These are the activations of a small neural network, seen along a few directions. Each row is one input.
Each table varies a few parts of the input and shows all the possible inputs, shuffled.
A made-up example of a description, with smaller parts first: one of 8 places around a ring, together with either a single point or (one of 2 separate values, together with one of 4 places along a line) or one of 9 places around a ring.
Shared parts are said once, and a part with two or three values counts as separate values.
In the rows, zero is written as 128.

Other details of the inputs shift rows strongly along two fixed directions, in all tables alike. That doesn't count.

Rows:
r1: [121 148  84 153 120 138 162 116 119 122 152  94]
r2: [150 147 121 156 146 128  57 145 154 198 125 202]
r3: [102 109 183 102 152  77  79 151 161 135 107 187]
r4: [ 54  89 163 109 115  49 133 126 150  69  91 122]
r5: [105  89 157 128  98 112 175 122 100  81 107  89]
r6: [123 123 137 129 120 146 201 132  88 101 153  69]
r7: [172 144  90 151 104 190 199 110  86 121 141  63]
r8: [150 153  60 135 124 157 100 131 151 166 146 122]
r9: [136 133 140 140 125 124  90 143 132 153 113 151]
r10: [117 122 141 146 118 122 122 138 121 138 118 133]
r11: [170 156  82 165 110 191 176 115  89 137 158  81]
r12: [ 77  80 194  88 129  70 146 134 139  67  99 131]
r13: [152 151 111 126 114 193 209 115  83 100 163  41]
r14: [139 139 118 149 136 130  87 131 146 164 125 177]
r15: [138 129 130 112 147 127 111 119 138 131 142 166]
r16: [ 65  74 142 106 139  51 108 116 153  86  90 133]
r17: [153 140 116 115 133 161 163 115 114 112 147 108]
r18: [145 151 117 127 139 161 146 125 123 139 154 120]
r19: [121  93 139 123 109 117 164 113 114  85 105 117]
r20: [ 71  58 206  90 125  58 168 138 121  62 100 120]
r21: [102  99 167 103 118 117 179 125 106  79 127  87]
r22: [146 167 129 123 161 138  60 143 161 187 141 191]
r23: [156 150 105 156 126 158 119 128 122 166 136 139]
r24: [144 165  64 141 154 145  77 121 152 174 133 136]
r25: [138 148 126 128 157 131  87 132 151 164 153 182]
r26: [149 162 122 121 135 164 128 129 125 138 150 113]
r27: [189 174  75 154 121 199 124 111 112 163 149 121]
r28: [136 135  60 143 126 160 184 101  95 111 149  47]
r29: [130 159  80 144 101 169 208 113  98  99 144  30]
r30: [153 157 113 135 145 160 123 129 123 162 165 139]
r31: [ 86  78 197  79 128  65 140 127 137  65  96 130]
r32: [ 72  86 197 101 134  67 124 145 140  97 110 149]
r33: [157 159 111 149 121 159 102 133 123 165 131 133]
r34: [100 110 112 117 142  74  25 138 196 167 118 214]
r35: [ 76  54 197 116 104  59 153 134 117  67  82 120]
r36: [ 75  69 212  85 121  60 153 141 122  59  96 112]
r37: [112 121 154 131 147  79  32 142 181 165  96 229]
r38: [156 145 105 146  90 187 203 116  75  96 137  32]
r39: [155 150 116 139 143 130  58 133 160 181 116 194]
r40: [139 133 139 123 123 158 177 130  98 112 148  75]
r41: [135 132 120 157 111 149 163 135 102 135 130  98]
r42: [143 150  67 131 119 151  95 130 147 159 145 118]
r43: [155 164 104 141 122 197 203 131  85 133 167  55]
r44: [164 138 107 138  92 180 205 111  76  94 131  35]
r45: [102 102 167 124 133  73  71 143 161 138  88 195]
r46: [ 88  93 121 110 120  96 163 111 117  67 102  60]
r47: [180 170  89 135 138 194 161 114 106 151 174 101]
r48: [132 170  76 156 133 147 123 121 143 159 150 128]
r49: [124 115 147  99 130 126 146 117 123  92 129 122]
r50: [177 159  91 141 104 188 159 113  94 120 135  78]
r51: [110  99 148 131 106 117 159 120 113  91 111 105]
r52: [127  99 136 133 116 112 149 118 115 106 117 129]
r53: [155 162  50 144 137 155  68 131 164 198 157 162]
r54: [135 163 135 129 155 137  80 152 153 180 140 171]
r55: [ 85  75 192 102 138  62 130 140 133  94 115 155]
r56: [132 122 121 158 106 146 182 131  89 119 136  84]
r57: [143 143 131 115 157 128  91 128 155 161 138 181]
r58: [145 191  66 162 140 161  88 124 152 185 157 145]
r59: [ 97  82 103 117 104 102 160 121 127  90 131  94]
r60: [124 119 148 130 149  82  31 133 179 170 102 234]
r61: [190 208  72 178 136 203  83 144 129 225 155 146]
r62: [145 168 132 120 158 135  54 143 157 183 143 186]
r63: [151 159 127 119 162 134  61 130 164 179 144 196]
r64: [113  99 164  91 121 114 185 123 113  69 113  86]
r65: [ 83  66 192 116 109  64 142 141 125  79  78 129]
r66: [123  99 143 117 105 119 161 117 113  79  98 107]
r67: [176 170 100 118 124 195 164 115  99 118 156  76]
r68: [139 160 126 152 139 128  50 151 150 193 123 186]
r69: [150 134 110 142 137 130  82 120 143 156 128 189]
r70: [109 127 162 112 127 121 143 143 118 111 129 106]
r71: [ 80  80 190  95 138  65 129 136 143  93 107 157]
r72: [117 133  87 135 158 106  75 120 160 158 123 160]
r73: [128 120 147  96 131 125 145 123 128  92 121 123]
r74: [122 101 145 144 117 111 143 133 111 120 119 129]
r75: [ 90  77 171 127 126  63 103 132 140 114  98 179]
Description of these inputs: one of 5 places along a line, together with either one of 3 separate values or (one of 2 separate values, together with one of 6 places along a line).
- Changing only the place on the line of 5 turns r44 into r60. The same change can be made to r42. Which row results? => r34
- Change only the choice among 3 separate values in r48. List by row number the other rows that result. => r53, r72
- Change only the choice among 2 separate values in r10. List by row number the other rows that result. => r32
- Change only the choice among 2 separate values in r27. List by row number the other rows that result. => r49
- Change only the place on the line of 5 in r35. List by row number the other rows that result. => r2, r9, r65, r74

Rows:
r76: [108  69 148 108 140  71 111 141 151 130 124 183]
r77: [134 173  77 143 140 139  87 113 139 150 115 127]
r78: [155 113 121 142 118 128 103 120 120 140 105 157]
r79: [115 107 114 144 138  99 110  91 151 114 103 176]
r80: [ 93  93 210  80 123  81 131 130 144  63  90 137]
r81: [ 82  41 154  90 119  78 189 116 116  62 118 109]
r82: [189 144  89 132 134 183  80 144 129 197 171 161]
r83: [ 48  78 151 120 104  61 172 129 122  64 108  90]
r84: [125 151  95 108 116 140 127 121 143 101 116  82]
r85: [175 204  91 109 169 199 117 117 127 158 180 119]
r86: [116 123 181 117 161 102  93 162 145 168 142 193]
r87: [169 185 125 181 142 182 108 140 111 190 144 161]
r88: [110 134 128 137 141  87  51 132 167 158  89 174]
r89: [ 54  68 152  98 122  64 173 136 128  70 112  78]
r90: [126 129 180  96 163 106  76 151 154 151 140 182]
r91: [150 134 157 110 120 178 185 140  85 120 160  68]
r92: [122  92 138 145 105 103 128 135 123 138 137 168]
r93: [114 138  98 158 103 137 172 137 108 125 149  70]
r94: [155 138  64 123 148 166 155 102 128 135 169 113]
r95: [132 143 154 116 164 124 116 150 135 165 154 164]
r96: [128 122 127 148  83 142 179 136  75 101 100  38]
r97: [ 78  76 174  94  99  67 115 151 153  76  77 114]
r98: [153 161  90 160 113 156 127 133 106 151 119  83]
r99: [140 164  81 180 111 167 148 125 105 159 131  80]
r100: [138 186 116 149 159 152 116 105 131 147 129 162]
r101: [130  85 135 162  91 133 183 117  88 102 109 107]
r102: [116 137 167 145 145 112 127 117 130 122 110 155]
r103: [125 128 110 116 121 136 133 149 125 130 144  78]
r104: [146 163 127 120 164 156 140 133 126 156 169 129]
r105: [113 129 170 135 132 107 146 141 124 122 143 150]
r106: [105 101 109 124 130 103 149  99 138  93 135 149]
r107: [ 97 123 117 157 112 114 157 118 116 101 104  81]
r108: [106 138 172 128 150  85 106 132 154 137 138 187]
r109: [126  75 131 120 112 130 178 138  99 118 142 110]
r110: [111 133 181 139 141  98  94 157 144 161 137 204]
r111: [141 117  96 146 105 149 185 103 107 112 156 101]
r112: [117 134 106 108 132 130 114 136 137 132 141  93]
r113: [175 169 148 126 111 192 137 144 103 145 136 107]
r114: [103  70 145 131 105  84 159 124 124  98 127 147]
r115: [ 80  97 145 116 144  58  94 163 163 139 119 151]
r116: [146 110 121 104 149 118  67 121 167 158 141 184]
r117: [144 157 156 131 155 127  84 122 140 153 111 175]
r118: [166 188  75 135 126 176  68 138 159 183 134 128]
r119: [164 110 118 116  93 157 153 123 116 106 119 102]
r120: [102 143 149  96 184  92  92 126 161 144 142 193]
r121: [ 87 121 104 110 151  94 125 126 155 116 135 113]
r122: [137 126 171 130 121 134 176 126  91  90 106  89]
r123: [125 135 112 177  93 153 180 130  88 127 119  54]
r124: [149 154 172 110 138 131  67 145 158 158 121 182]
r125: [148 162 134 127 135 157 169  99 103  95 123  87]
r126: [130 152 159 157 148 123  99 135 136 161 118 186]
r127: [127 145  99 143 135 142 103 165 133 187 152 128]
r128: [121 155  99 165 115 137 104 157 129 183 149 140]
r129: [116  94 132 115 143  78  88  98 154  97  83 181]
r130: [157 120 113 109 106 150 123 113 132 116 116 128]
r131: [ 82 128 167 114 158  73 122 121 156  98 128 180]
r132: [104 102 179  79 130 128 190 123  98  64 136  71]
r133: [ 99  67 156 144 112  75 130 117 130 105  88 171]
r134: [151 118 114 136 125 128 102 106 126 134 103 157]
r135: [121 173  62 154 132 150 143 116 134 136 160  92]
r136: [180 133 104 158 117 167 105 129 106 163 119 146]
r137: [121 112 125 116  94 149 181 150  89 102 141  30]
r138: [136 131 124 128  86 149 139 153 117 120 112  72]
r139: [123 143  84 106 128 154 163 118 125  97 155  40]
r140: [169 145  78 173 115 177 159  95 106 142 138 110]
r141: [114 174  78 162 148 129  85 110 154 160 118 150]
r142: [159 108 134 120  96 148 106 141 125 132 113 146]
r143: [152 124  97 101 114 155 140  99 134  92 120 113]
r144: [161 144 158 145 110 170 184 129  74 114 118  72]
r145: [ 98  71 140  75 144  77 112 107 160  81 118 156]
r146: [167 121  98 117 128 163 117 129 124 153 162 131]
r147: [157 189 132 103 157 157  73 122 160 147 130 171]
- Changing only one part turns r104 into r86. The same change can be made to r88. Which row results? => r96
- Changing only one part turns r80 into r113. The same change can be made to r89. Which row results? => r127
- What do these inputs look like to the network? => one of 3 separate values, together with one of 4 places along a line, together with one of 6 places around a ring
- A walk changes only the place on the ring of 6. It starts at r145 and steps to r94. List the rest of the walk in order. => r106, r79, r129, r143
- Change only the choice among 3 separate values in r99. List by row number the other rows that result. => r126, r133
- Change only the place on the line of 4 in r118. List by row number the other rows that result. => r84, r97, r138
- Change only the place on the ring of 6 in r133. List by row number the other rows that result. => r76, r78, r114, r119, r146

Rows:
r148: [145 149 146 126 153 126  54 146 156 179 128 199]
r149: [147 108  64 151 100 134 118  98 131 121 103 122]
r150: [ 62  74 163 106 123  56 139 130 139  78  96 122]
r151: [110 121 131  91 144 110 131 121 146 105 134 125]
r152: [106 104 184 119 143  75  58 144 159 142  94 210]
r153: [168 195  59 147 148 189 108 131 133 192 174 115]
r154: [ 98  46 114 129  84  86 188  94 106  43  89  86]
r155: [142 133 157 120 148 124  93 131 143 146 128 189]
r156: [ 37  38 189  78  98  42 207 125 113   6  84  51]
r157: [159 148 132 132 131 168 151 134 105 142 151 112]
r158: [111 137 114 131 139 108  80 134 157 149 119 151]
r159: [136 153  77 156  92 181 200 128  84 117 147  17]
r160: [ 52  55 178  90 114  58 192 127 121  41 105  80]
r161: [120 130 107 120 113 149 190 121 101  95 142  43]
r162: [ 99 119 124 133 121  98 120 129 138 116 108 118]
r163: [147 126 139 134 105 165 199 125  79  98 131  63]
r164: [112 113 168 138 119  95  88 150 140 143  99 171]
r165: [139 157  96 127 153 139  95 123 153 161 149 158]
r166: [106  92 190 100 133  81 103 129 145 100  94 177]
r167: [170 152 115 132 103 199 202 125  76 110 148  40]
r168: [144 167  83 148 142 158 110 129 136 173 156 129]
r169: [139 134 166  95 160 107  49 136 171 151 118 215]
r170: [144 144 150 140 155 121  56 144 152 186 133 217]
r171: [143 149  81 147 107 188 223 113  76 106 165  21]
r172: [101 132 116 145 130 102  84 144 153 159 120 150]
r173: [179 171 116 134 135 174 100 125 129 162 138 151]
r174: [171 208  47 180 144 193  84 142 139 231 177 140]
r175: [148 138 144 124 133 146 133 139 117 137 136 129]
r176: [ 61  59 185  69 132  52 167 119 139  41 112 117]
r177: [133 134 105 100 120 161 198 109 104  79 149  42]
r178: [102 133 116 145 134 103  87 145 153 163 125 154]
r179: [119 113 174 126 141  99  90 141 143 142 113 188]
r180: [168 194  54 167 133 187 111 125 127 189 157 109]
r181: [ 92  88 193 131 125  71 103 152 140 128  99 180]
r182: [ 83  71 207 105 121  56 111 140 138  84  78 161]
r183: [148 134 161 102 155 131 102 132 143 140 144 182]
r184: [156 175  83 112 150 165 101 121 149 155 157 126]
r185: [107  67 104 134 105  81 118 102 142  94  87 148]
r186: [137 124 139 147  90 160 198 133  76 104 126  55]
r187: [133 149  96 132 133 154 155 127 117 137 163  92]
r188: [159 145 127 155 117 171 171 128  89 136 144 101]
r189: [204 210  79 174 134 207  79 135 126 219 152 156]
r190: [127 154 106 121 158 110  40 129 182 169 126 196]
r191: [179 152 119 112 116 205 206 113  81  98 156  49]
r192: [ 75  69 208 120 117  50 114 152 136 101  83 168]
r193: [ 50  53 173 107 100  52 197 123 113  36  87  73]
r194: [151 144 129 158 112 166 164 139  91 146 147 103]
r195: [119 110 187  86 162  83  63 138 169 133 113 218]
r196: [ 94 115 133 135 141  81  93 133 154 141 120 171]
r197: [153 186  71 152 152 158  58 133 157 203 150 161]
r198: [147 127 135 145  94 165 207 121  73  93 123  52]
r199: [125 146  93 157 117 153 161 134 107 146 155  84]
r200: [ 97  76 188 121 100  94 195 128  92  60  94  88]
r201: [105 121 139  91 159  93  89 126 169 129 134 174]
r202: [152 149 146 124 157 126  54 135 161 174 126 218]
r203: [184 173 100 167 116 207 173 126  85 158 156  87]
r204: [156 126 139 124 107 176 225 113  71  79 147  57]
r205: [120  99 186  86 142 105 136 129 133  95 123 153]
r206: [196 163  16 175 112 193 105  98 127 175 138 125]
r207: [127 151 109 125 164 114  58 128 172 173 144 202]
r208: [122 114 175 116 146 101  99 143 140 139 127 182]
r209: [164 178  66 138 134 189 149 113 117 147 163  88]
r210: [ 81  94 152  98 139  65  98 123 163  99 101 160]
r211: [137 105  75 146 110 109  74 104 156 133  91 164]
r212: [121 128 101 144 103 154 218 116  85  91 141  32]
- What do these inputs look like to the network? => one of 5 places along a line, together with either a single point or (one of 2 separate values, together with one of 6 places along a line)
- Changing only the place on the line of 5 turns r170 into r163. The same change can be made to r204. Which row results? => r202
- Changing only the place on the line of 5 turns r203 into r189. The same change can be made to r155. Which row results? => r173
- Which other rows agree with r161 in the place on the line of 5? List them by row number. => r148, r149, r152, r166, r172, r177, r180, r186, r191, r197, r198, r210
- Change only the place on the line of 6 in r158. List by row number the other rows that result. => r156, r159, r162, r184, r190
- A walk changes only the place on the line of 5. It starts at r154 and steps to r185. List the rest of the walk in order. => r206, r149, r211
- Change only the choice among 2 separate values in r183. List by row number the other rows that result. => r176
